A small network was shown many inputs. Here are its activations along a few directions, one row for each input.
Each table varies a few parts of the input and shows all the possible inputs, shuffled.
A made-up example of a description, with smaller parts first: one of 6 places along a line, together with either a single point or one of 9 places around a ring or (one of 3 separate values, together with one of 5 places around a ring).
Shared parts are said once, and a part with two or three values counts as separate values.
(in the rows, 128 means zero)

Rows:
R1: [ 55 120 113 155  79 174 102 136  49 113 116 186  90 169  55]
R2: [ 98 202 122 108 103 106 153 137 161  94 145 152 134 135 137]
R3: [156 147 147 123 147 131 113 122 163 149 146 102 134 137 120]
R4: [151  57 127 134 137 118 119 129  98 129  98  73 131  94 169]
R5: [140 151 143 122 110 122 102 134 150 135 149  86 134 140 140]
R6: [116 198 126 110 140 115 164 127 175 106 143 169 133 134 117]
R7: [112 177 124 145 113  94 136 139 161  78 134 117 159 121 111]
R8: [128 172 130 145 151 102 148 130 173  92 131 134 158 119  91]
R9: [143  83 129 116 123 127 122 124 104 139 126 106 126 113 182]
R10: [165  51 130 132 174 127 134 118 111 142  96  88 131  96 148]
R11: [140 122 124 118 101 121 119 133 128 162 137 120 122 129 173]
R12: [156 117 128 117 137 130 130 122 141 176 134 136 122 125 152]
R13: [159  80 133 115 161 137 135 113 116 152 123 122 125 112 162]
R14: [ 71 116 117 152 116 188 115 127  62 125 112 202  92 167  35]
- Changing only one part turns R5 into R3. The same change can be made to R4. Which row results? => R10
- Describe the family of inputs behind these rows. => one of 2 separate values, together with either a single point or one of 6 places along a line
- Which other rows does R9 become when the choice among 2 separate values takes its other values? List them by row number. => R13

Rows:
R15: [109 129 129 179 120 137  98 146 120  97 106 114 147 130  48]
R16: [111 102 137 102  69 138  87 133  77 141 147  95  92 152 187]
R17: [104 182 134 118  97 148 111 119 132 160 175 167 103 189 100]
R18: [108 139 109 166  71 129 108 152 116 147 122 163 135 133 102]
R19: [ 80 217 136  85  93 170 127 130 132 123 163 188  91 180 109]
R20: [101 134 107 173  97 118 120 150 120 126  98 137 126 127  70]
R21: [182  67 150  98 146 163  97 113 116 218 138 109  87 141 180]
R22: [175 189 132 111 159  40 175 135 234 103 132  74 176  87 179]
R23: [148  65 113 120 126 145 134 128  94 161 113 132 132 113 177]
R24: [ 80 183 135 130 154 156 145 132 132  46 125 172 129 146  48]
R25: [106 148 131 160 158 134 129 118 131  83 136 151 141 153  36]
R26: [186 184 152 121 177  61 156 130 237  70 146  50 191  89 155]
R27: [ 70 188 116 120 132 138 168 132 132  78 115 195 110 138  70]
R28: [178  45 151 139 211 151 121 104 107 147 103  93 131  90 115]
R29: [111  83 115 134  82 120 115 132  71 117 123 128 121 115 180]
R30: [109  74 137 146 131 128 106 124  73  68 106  78 136 110 125]
R31: [182  50 126 129 161 143 125 112 106 195 114 141 119 102 172]
R32: [112 165 126 141  60 151  79 147 117 170 146 129 107 169 112]
R33: [102 158 114 144 109 127 139 121 128 137 150 200 131 152  90]
R34: [174 217 149  76 118  79 130 121 233 151 187  68 160 114 218]
R35: [177 193 132 109 136  54 163 139 234 124 159  99 183  94 214]
R36: [ 77 193 118 114 105 149 156 134 129 100 139 221 119 144 102]
R37: [144  56 137 132 174 153 126 118  97 113  97  81 147 106 122]
R38: [140  61 111 127 152 134 147 125  98 140  89 106 123 108 145]
R39: [103  78 113 140 109 109 127 129  75  95  99 102 112 110 148]
R40: [146  83 137  85 111 162 105 129 102 186 138 100 102 149 183]
R41: [174  47 126 135 189 131 139 111 109 174  92 116 110  95 140]
R42: [ 96 153 112 150 136 116 151 119 132 115 126 175 122 147  58]
- Describe the family of inputs behind these rows. => one of 4 places along a line, together with either a single point or one of 6 places along a line
- Changing only the place on the line of 4 turns R26 into R35. The same change can be made to R30. Which row results? => R29
- Which other rows agree with R16 in the place on the line of 4? List them by row number. => R17, R19, R21, R32, R34, R40
- Which other rows does R39 become when the place on the line of 6 takes its other values? List them by row number. => R20, R27, R38, R41, R42

Rows:
R43: [161  63 130 126 177 123 142 113 113 132 105 101 133  96 154]
R44: [153 175 135 117 128 102 136 126 184 143 158 129 147 126 153]
R45: [145 128 132 137 149  96 135 129 156 100 118  77 151 106 128]
R46: [135 158 133 110  95 105 121 132 151 138 161 116 134 136 181]
R47: [183 117 141 111 154 112 126 124 169 166 133  79 140 107 177]
R48: [163 132 143 108 166 106 141 121 169 122 131  85 141 108 158]
R49: [ 73 186 115 150 104 128 140 146 132  79 118 172 131 141  59]
R50: [109 173 118 126 108 132 137 134 143 142 138 170 115 152 103]
R51: [ 91 189 122 121 121 135 150 134 144 101 134 177 121 147  88]
R52: [ 71 128 118 168 113 165 113 135  74  87 108 176 114 153  34]
R53: [117 187 126 141 125  95 143 136 173  79 140 127 166 120 109]
R54: [ 84 130 126 137 130 172 124 122  87 112 124 180 106 158  61]
R55: [182  47 130 129 165 129 126 117 114 176 106  96 131  94 173]
R56: [ 89 159 117 118  74 137 119 135 107 139 140 159  98 157 130]
R57: [169 100 139 102 121 120 112 131 135 162 134  65 131 114 206]
R58: [136 191 136 112 140 104 151 126 185 101 155 134 155 124 138]
R59: [103 113 124 141 117 169 110 124  87 153 128 175 100 162  77]
R60: [142  58 122 156 160 111 134 123 100 109  91  95 141  94 123]
R61: [168  28 129 118 131 139 109 125  84 170 107  83 121  99 202]
R62: [ 86  98 123 132  83 178  92 128  52 150 130 163  86 165 105]
- Changing only one part turns R56 into R62. The same change can be made to R50. Which row results? => R59
- Describe the family of inputs behind these rows. => one of 4 places along a line, together with one of 5 places along a line
- Which other rows does R58 become when the place on the line of 4 takes its other values? List them by row number. => R44, R46, R53
- A walk changes only the place on the line of 4. It starts at R60 and steps to R43. List the rest of the walk in order. => R55, R61
